Each row has a name. Each question is about the rows just above it.

[111 121 170 152 126 110 134 130 171]  Vesu
[138  96 105 117 106  90 114 106 124]  ribot
[120 157  67  59  58  54 150 117 127]  Nasan
Nasan without one entry, shuffled: [ 59 120 127 150 117 157  58  54]. Gone:  [67]
Which entry of Nasan is missing from [120  67 127 150  58 117  59 157]?  [54]
Shuffled Vesu with one entry gone: [134 170 110 152 130 171 111 126], missing  [121]
Nasan without one entry, shuffled: [157  59 127 150 117  67  54 120]. Gone:  [58]
Nasan without one entry, shuffled: [120 127 117 157 150  58  67  54]. Gone:  [59]
Vesu without one entry, shuffled: [121 171 134 111 126 130 152 170]. Gone:  [110]
Shuffled Vesu with one entry gone: [111 121 152 170 126 110 130 134], missing  [171]

[123  94 117  92  97 117] = Vaku
[ 97  96 107 141 127 107] = mab
[127 122 118 139 140 108] = vipen
[158 108 142 149 145 117] = ruv
[115  99 149 133 144  66] = Mida
[123 151 120  98 139 125] = mesu
[140 122 118 139 141 108] = feso
[112 160 115 105 133 120] = lifi
[110 117 106 115 120 140] = mura
[112 160 143 105 133 120] = Sinuf
Which entry of mab is missing from [ 96 107 127 141 107]?  [97]
Shuffled mab with one entry gone: [141  97 107 127 107], missing  [96]
Shuffled vipen with one entry gone: [140 118 122 108 127], missing  [139]

[ 90 178  99 151 186 101 143 118 103 123 138 183 170 168  60 191 169 135
  58 168 190 129 141 106 198  74 110  87  98 181 177  95 198 160 122  70
 165 166 113 131 187 203  62  84 175  61 144  51 118 116 191 187  62  57
 144 114  98] = misen
[126  60 201 178 206  93 192 115  84  79 145 170 140  89 150 132 157 157
  54  70  62 101 171 180  89 148 188 116  97  85 181  54  87  49 139 168
  66  56  63 140 100 132 161 179 144 161 104 179 134 106  79 151 152 137
  52 145 124] = Gizo
[ 90 178  99 151 186 101 143 118 103 123 138 183 170 168  60 191 169 135
 181 168 190 129 141 106 198  74 110 199  98 181 177  95 198 160 122  70
 165 166 113 131 187 203  62  84 175  61 144  51 118 116 191 187  62  57
 144 114  98] = Veb
[126  60 201 178 206  93 192 115  84  79 145 170 140  89 150 132 157 157
  54  70  62 101 171 180  89 148 188 116  97  85 181  54  87  49 139 168
  66  56  63 140 100 132 161 179 144 161 104 110 134 106  79 151 152 137
  52 145 124] = gume
Shuffled Gizo with one entry gone: [137 188  63 181 144  60 148 161 152  89 132 179 179 145 106 201 206 139
  49 157 192  84 132 116 126  70 161  62 145  79 170 115  85  54  56 101
  66 140 104  87 171 151  89 100 140 124  54 178  97 134  79 150  52  93
 168 157], missing  [180]
misen without one entry, shuffled: [101 190  70 203 144 103 175 114 110 178 170  62 198 138 181 187 186 151
 191 113  84 116 143 177 106 168  58 169 118  74 198 160 129  98 144 183
  57 123  61 131 118  51 122  87  95  99  62 187 166  90 141 135 191 168
  98  60]. Gone:  [165]
Which entry of gume is missing from [ 93 178 116 206  70 134 201 192 124 101  79 110 171 145 148  66 140  60
  84  49 137  56 161 152 157 104 144 180 188 168  52 151  79  62 139 132
  85  63 145 140 157 106 181  54 170  54  87 126  97  89 132 161 150 115
  89 179]?  [100]

[121 142 155 147 131 161 112 150 157 115 104 138 190 121  88 143 152 159
 139 175 103 132 133  94 183 115 173]  nog
[125 133 163 154 112 161 142 136 137 119 113 132 183 117  77 137 137 149
 147 177 105 132 126  99 162 143 127]  Dib
[125 133 141 131 112 161 111 136 137 119 113 132 183 117  77 137 137 149
 147 177 105 154 126  99 162 125 163]  betin
[125 133 141 154 112 161 111 136 137 119 113 132 183 117  77 137 137 149
 147 177 105 132 126  99 162 125 163]  dazu
[137 127 132 142 122 162 110 132 130 123 120 144 176 121  95 137 139 147
 151 162 109 123 127 117 150 118 151]  lir
[125 133 141 154 112 161 111 136 137 119 113 132 183 117  77 137 137 149
 147 177 105 132 133  99 162 125 174]  dal
Shuffled Dib with one entry gone: [ 77 183  99 119 149 117 162 125 113 126 105 127 142 163 137 161 177 137
 132 147 132 154 136 133 137 112], missing  [143]
Which entry of Dib is missing from [183 163 113 147 132 112 117 132 119 133 137 136 143 137 177 161 126  77
 125 149 142 105 137 127  99 154]?  [162]

[137  90 123 124 202] -> pinum
[129 156 143 157 116] -> maz
[ 68 171 124 105 132] -> Mitod
[ 76 132 131 116 200] -> Dol
[159 161 122 135 188] -> Razaf
[180 125 134 127 164] -> ruzo
[118 138 114 125 115] -> Zezu
Shuffled Zezu with one entry gone: [118 125 138 114], missing  [115]
Which entry of maz is missing from [116 129 143 156]?  [157]
Zezu without one entry, shuffled: [138 115 118 114]. Gone:  [125]
Which entry of maz is missing from [143 116 157 129]?  [156]
Dol without one entry, shuffled: [132 200  76 116]. Gone:  [131]
Shuffled maz with one entry gone: [156 129 143 157], missing  [116]

[ 82 171  78  70 187 188 187  88  65] : nomib
[ 89 192  81  78 193 180 181  88  64] : mude
[179  97 121  69  93 171 161 170 122] : Sapa
[ 82 171  78 188  74 188 187  88  65] : nosa
[ 82 171  78  97 187  98 187  88  65] : vol
nosa without one entry, shuffled: [171  65  82 188 188  88  78  74]. Gone:  [187]
Shuffled vol with one entry gone: [ 82  78  88  98 187  65 187 171], missing  [97]
Shuffled mude with one entry gone: [ 64 181 193  78  81  88 180 192], missing  [89]
Which entry of Sapa is missing from [161 121  93  69 122  97 179 171]?  [170]
Shuffled mude with one entry gone: [ 81  89  88 181  64 180  78 192], missing  [193]

